Here are a small network's activations along a few directions, averaged over the inputs that share one value of a field.
Related values have similar rows: they may be neighbours, one step apart, or belong to one group.
(in the rows, 500 means zero)
Strong random noise was added to every row along 2 fixed directions; ignore it. To show where, here is one row again and again, with new noise each time:
[461 455 373 506 460 496 573 536 516 444 551 468 714 537 540]
[533 498 495 423 486 499 603 475 520 413 480 612 457 438 506]
[560 508 542 393 499 502 620 454 522 402 452 659 364 402 492]
[487 380 440 489 506 519 689 531 535 437 491 429 671 512 491]


Field NUTA:
tizem: [349 654 285 655 345 434 271 586 549 517 696 449 807 623 582]
fazu: [516 652 472 406 384 451 409 422 489 447 566 768 336 415 570]
dul: [473 500 508 582 516 448 530 492 526 443 464 581 458 510 417]
pupu: [538 653 378 473 458 475 265 431 405 540 536 630 474 568 634]
fonu: [442 476 567 618 579 474 489 567 550 508 484 367 524 512 405]
nen: [377 436 504 655 511 465 470 571 530 575 561 304 654 568 439]
vena: [393 691 292 660 429 470  37 618 421 620 664 395 732 642 613]
fer: [481 535 486 526 528 538 299 491 419 632 540 466 483 536 581]
lovel: [440 406 585 634 568 510 540 624 561 560 484 303 496 513 353]
luni: [550 532 388 407 463 537 372 495 405 576 540 462 578 592 622]
kif: [569 377 481 431 559 551 682 478 509 429 441 430 613 484 520]
pufen: [533 490 617 514 537 529 467 478 414 587 465 444 421 539 487]
lif: [458 699 366 479 356 486 148 474 383 570 650 592 666 573 703]
zulid: [486 643 581 472 447 411 483 473 596 409 498 710 250 363 422]
ped: [534 363 439 454 493 534 686 452 510 495 488 428 591 533 526]
NUTA is arranged as 5 separate groups.
Which other values are in the same group as lif? Give them in the order they are listed.
Answer: pupu, luni
Which other values are in the same group as lovel? Give them in the order they are listed.
Answer: fonu, nen
Which other values are in the same group as kif? Give them in the order they are listed.
Answer: fazu, ped
Which other values are in the same group as fer? Give them in the order they are listed.
Answer: vena, pufen
